These are the activations of a small neural network, seen along a few directions. Each row is one input.
In each table, some parts of the input vary, and every possible input appears once, in random order.
Descriptions start from the smaller parts, as in this example, which fits no table here: one of 2 separate values, together with either a single point or one of 9 places around a ring or (one of 4 places along a line, together with one of 5 places around a ring).
Shared parts are said once, and a part with two or three values counts as separate values.
In the rows, 128 means zero.

Table:
R1: [ 91  68 141 129 203 176  93 158 142 133 164  71 123 148 138 114 162  85]
R2: [127 187  82 107 129 101 127 161 121 142  80 158 132 147  82 197 138 119]
R3: [136 190 100 120 120 102 146 160 108 146  74 166 148 144 110 188  93 162]
R4: [157  95 104 147 145 113  99 135 103 145 109 144 138 113 164 129 114 145]
R5: [159 100  83 125 143 112  79 147 114 132 122 148 123 116 153 138 168 119]
R6: [188 137  66 135  19  67 140 103 161  68 147 191 115 108 118 128 137 111]
R7: [101  30 173 154 213 161 109 164 122 164 163 117 160 147 162 134  88  79]
R8: [ 70  59 163 117 219 179  95 163 153 120 171  67 147 136 125 131 143  76]
R9: [134 115 142 147 152 134 126 107 103 153 124 110 131 115 181  88 114 156]
R10: [156 131 144 148  97 144 136  86 107 147 105 118 141 129 155 131 129 182]
R11: [168 154 140 141  19  89 179  78 136  99 157 180  93 111 141  70  80 153]
R12: [150 159 132 122  35  99 165  78 156  77 145 144  83 100 110  55 126 145]
R13: [131 128  96 109 138 123  91 135 140 110 129  92 124 106 158 114 179 137]
R14: [150 143 142 116  95 155 125  87 123 129 114  85 119 118 147 110 176 178]
R15: [164 159  90 116  29  84 140  85 164  64 161 154  92  99 112  93 162 118]
R16: [186 114  73 129 101 116 107 118 144 142 116 141 134 104 144 165 183 142]
R17: [ 82  54 196 147 204 185 125 157 123 148 170  83 165 156 170 104  71 112]
R18: [174 152 134 153  29  71 183  62 139 109 160 170 104  93 127  63  83 143]
R19: [188 138  97 159  29  62 152  80 145 118 157 208  97  85 125  90  83 117]
R20: [114 209 132 122 124 123 165 132 104 144  75 120 156 161 111 153  82 182]
R21: [ 85  67 190 134 212 183 114 130 125 133 146  51 137 149 139  96 142 100]
R22: [ 90 171 118 113 185 133 126 187 114 152  84 156 150 155  72 219 136 101]
R23: [181 143  63 123  20  64 134 111 165  84 158 199  90  98 118 119 127 111]
R24: [145 158 116 112  24  98 151  62 154  76 156 135  91  85 129  68 120 143]
R25: [100  51 186 162 213 177 125 130 109 153 144  79 152 151 157 112  97 106]
R26: [192 128 101 151  25  74 156  86 135 107 154 220  98  90 129  98  95 135]
R27: [ 64 193 143  98 186 149 133 178 115 143  94 118 133 144  56 183 157 116]
R28: [ 95 169 133 127 166 121 132 173 106 170  73 160 157 153  90 198  83 136]
R29: [ 51 196 171 104 185 163 147 151 107 158  90  99 124 153  78 145 126 131]
R30: [121 124 139 120 149 143 107 107 104 129 121  82 112 117 161  82 165 150]
R31: [107 214 105  86 136 118 135 157 124 127  88 122 121 132  88 167 163 130]
R32: [ 95 223 141  98 139 139 154 130 111 141  83 105 120 139  96 132 135 161]
R33: [154 162  98 107  27  79 146 108 171  61 177 159  86  92 112  98 146 129]
R34: [ 71 182 176 121 191 147 166 157  86 170  65 138 150 172  84 161  84 139]
R35: [ 59  58 187 120 204 196 105 138 132 129 159  51 146 142 149 110 125  96]
R36: [ 98  40 141 131 213 161  86 183 143 131 156 105 163 156 142 159 122  64]
R37: [119  34 156 168 205 170 101 151 106 154 147 122 151 158 168 143 106  95]
R38: [192 106 107 145  99 116 122 118 120 153 112 146 145 121 157 152 137 180]
R39: [165 131 101 118 104 135 112 100 135 133 118 105 116 121 122 129 214 148]
R40: [112  48 117 140 194 157  85 168 149 127 151 100 151 159 143 153 131  85]
Changing only one part turns R34 into R22. The same change can be made to R10. Which row results?
> R16
What is each input in this table made of?
> one of 5 places around a ring, together with either one of 2 separate values or one of 6 places along a line
Which other rows agree with R39 in the place on the ring of 5? List them by row number.
> R1, R8, R13, R15, R27, R31, R33
Which other rows does R29 become when the place on the line of 6 takes its other values? List them by row number.
> R14, R21, R30, R32, R35

Table:
R41: [ 75 127 138 137 243 151 131 199 108 159 107 101 159 182 104 163  72  97]
R42: [151  81 121 140 112 129 124 110 152 114 167 117 122 118 150 102 126 110]
R43: [143  76 144 145 120 124 125  96 132 109 167 130 102 115 150  51 117 111]
R44: [135 177 130 118  68 105 147 102 129 111 119 154 118 106 117 119 127 157]
R45: [134 182 148 121  63 104 155  81 114 138 120 162  99  97 122  86 117 165]
R46: [138 185 113 111  69 102 140 119 125 121 102 171 122 116 117 154 134 145]
R47: [105 106 140 125 194 174 115 152 127 144 121  64 150 157 125 158 154 129]
R48: [165  87  78 140 146 112  98 148 137 132 135 133 136 122 140 148 153 113]
R49: [137 177 103 107  77 106 134 133 135 108  95 184 126 123  79 188 164 122]
R50: [156  84 105 138 116 125 115 125 149 121 155 125 131 120 153 130 133 110]
R51: [ 70 125 187 125 201 176 124 141 101 153 121  65 143 152 149 108 110 150]
What is each input in this table made of?
> either one of 3 separate values or (one of 2 separate values, together with one of 4 places along a line)
